A small network was shown many inputs. Here are its activations along a few directions, one row for each input.
Each table varies a few parts of the input and shows all the possible inputs, shuffled.
Descriptions start from the smaller parts, as in this example, which fits no table here: ring(8) and (point or ring(11) or (values(2) and line(6))).
Shared parts are said once, and a part with two or three values counts as separate values.

Rows:
row 1: [ -5  -1  13 -10  20  10   7 -19   4   2  -4   5 -18]
row 2: [ -9  20 -37  29 -48 -22   2  28  14   1 -38   2 -13]
row 3: [ 14   2  -6  -2   5 -17  -5  24  -4  -4  11 -12  -3]
row 4: [  3  -1  -5 -10 -10  -8  -6  25  -6   9  16  -6  14]
row 5: [-11  -2  13  -1  28  10   9 -16   5  -5  -7   0  -7]
row 6: [ 17  -1  -7  -4   0 -12  -5  25   4  -2   8  -7   8]
row 7: [ 12  -2  -9   0 -12 -14  -6  13 -15  14  11  -3  18]
row 8: [ -8 -12  13  -4   4  12   5 -29   0 -12  -1   5   6]
row 9: [  0  -4   9  -7  24  12   3 -18  -1  -7 -10  -3 -16]
row 10: [  4  -6 -12  -3 -13 -13  -4  10  -2   3  20 -10  19]
row 11: [ -1  -4 -16   1 -11  -5  -7  12  -5   9  28   1  15]
row 12: [  7  -9  12  -5  18  19   5 -17   4  -7 -12   2  -7]
row 13: [ 10   5  -2  -4   0 -20  -1  24   0   6  18  -4  -6]
row 14: [-10  -8  17 -11   7  19   3 -14  -4  -1  -5   7   0]
row 15: [-11  40  -6  28 -32  15  -3 -21  17  -4 -48   1 -19]
row 16: [-15  -8   9  -1   6  20  -1 -27  -3  -9   7  17   3]
row 17: [  2   1  -2   5   7 -19  -2  27   3   5  15  -8   3]
row 18: [  1  -9  14   0   5  12   4 -26 -12   2  -9  11   4]
- What is each input in this table made of? => values(2) and (point or line(8))
- Changing only the values(2) part turns row 4 into row 14. The same change can be made to row 17. Which row results? => row 5
- Which other rows does row 10 become when the values(2) part takes its other values? List them by row number. => row 8

Rows:
row 19: [ 10  -1 -19   1 -17 -39 -10  56   6  14  14 -22  -6]
row 20: [  2  22  -1  10   4  -1  11  -6  -2   1 -27  -3  -6]
row 21: [ 13 -10  11  -6  15   3  -7   3  12   0 -15  -7 -12]
row 22: [-20  -6  -1  12 -23  14   9 -17  -2  -1  -2  10   2]
row 23: [-23  -4 -10  19 -14  14   5 -21  -3 -10   0  -1   3]
row 24: [ 13  13   3   5  -5   1  -5 -14  15   1 -25  -5  -6]
row 25: [ -6  -4   3   1 -24   8   1 -18  -5  -7 -16  12  10]
row 26: [  6  -7  -5   5 -20  15  -3 -23   0  -5 -16   5  16]
row 27: [-15  19  -3  22   4   1  -3  -9  13  -6  -9   2 -17]
row 28: [ 10  20   6   5  -5  -4   1 -10   0  -9 -24  -2 -13]
row 29: [  5  -5  14  -8  15  -3  -4   7   5  -5 -15  -1 -16]
row 30: [ -9  -2 -12   1 -19  16   3 -23  -9  -2 -10   9   6]
row 31: [  3   9 -34  14 -46 -14 -10  44   1   6  13   3  29]
row 32: [ -7  -1  -2   6  25   1   4   4  13 -14   1  -2 -21]
row 33: [ -1  -2   3   2  19   3   9   6   9  -8  -1   5 -23]
row 34: [ 13 -20  21 -17  18  10 -13  -8  -5   7  21  -3  19]
row 35: [ -3  18  -4   2  -2   3  -3 -12   5   4 -19   3 -16]
row 36: [ -4 -14  15 -16  17   7   8  -7  -3   0  34   3   9]
row 37: [ 13 -19 -19  -4  -5 -50 -11  33 -10  22  40   1  25]
row 38: [  0  -2   1 -13  16   3   0   3   6   2  -8   3 -21]
row 39: [  3  -1   4  -3  23  -1  12   9  -3  -1 -17  -4 -12]
row 40: [  5 -11   8 -23  21  11  -3 -10 -15   3  28   2  10]
row 41: [-14  -1  -2   6 -17   9  11 -14  -8   3 -18  11  15]
row 42: [ -3  19   1  20  -1   3   5  -9   4  -5 -11   6 -21]
row 43: [ 11 -14  21 -18  18   5  -6  -5 -18  -4  21   0  13]
row 44: [-10 -13   9 -15  22   4   6 -10   2  -7  35  -4  12]
row 45: [ -2 -10  17 -18  23   5   2  -1 -14   9  19   1  21]
row 46: [ 11  28 -24  10 -40 -24  -8  51   7  11   6 -22   1]
- What is each input in this table made of? => line(4) and (point or line(6))

Rows:
row 47: [ 15   3  22  -8  13  16  -6  -7  10   6 -22   1 -13]
row 48: [ 12   1 -15 -10 -19 -12  -5  27 -15  19  27 -10  32]
row 49: [ 16  15   5   3  10   8  -8 -20   6   1 -32  -2 -16]
row 50: [  0   5  -6  -1  21  -8   3  31   5  -6  25 -14 -12]
row 51: [  7  -3   7  -1  31 -20  -5  28   4  -3  41  -7  -6]
row 52: [ -3   6  -7   3   2  -8   9  27  20   1  12  -5 -23]
row 53: [  9  28   7   5  -1   6   4 -16   5   4 -50   9 -18]
row 54: [ 12  -2 -31  17 -40 -15  -9  19  -2   2  -3  -6  19]
row 55: [-23 -18   9 -14  20  24   2 -32 -17 -11  12  14   9]
row 56: [-23  -9  15  -1   1  33   5 -33   3  -3   4  17   0]
row 57: [-13 -35  15 -19  31  14   9 -33 -14  -4  23  26  16]
row 58: [ 19 -26  30 -26  39  -7  -4  -9  -6  -4  -3  -7   1]
row 59: [  5   5 -28  24 -51 -17  -4  25  -7  -3 -22   2  14]
row 60: [ 15  -1 -19   1 -37  -8  -2  27   0  10  14  -3  21]
row 61: [ 14 -10  20 -20  28   9  -2  -5  -6  -5 -15 -13  -5]
row 62: [-23   3   5  13  -4  27   4 -45   6 -10  -6   4   3]
row 63: [-12   9 -18  13  -1 -18   3  17  20   7  -5  -6 -24]
row 64: [ 20  -5  -3 -13 -12 -27 -10  20 -24  18  44  -9  32]
row 65: [-27  18   9  18 -18  25  14 -41   6 -17 -22   8   1]
row 66: [-21  18 -16  17 -14 -23   4  21   9  -2 -22  -1 -32]
- Changing only one part turns row 62 into row 57. The same change can be made to row 49. Which row results? => row 58
- What is each input in this table made of? => line(4) and line(5)
- Which other rows does row 59 become when the line(5) part takes its other values? List them by row number. => row 48, row 54, row 60, row 64
- Which other rows does row 66 become when the line(5) part takes its other values? List them by row number. => row 50, row 51, row 52, row 63
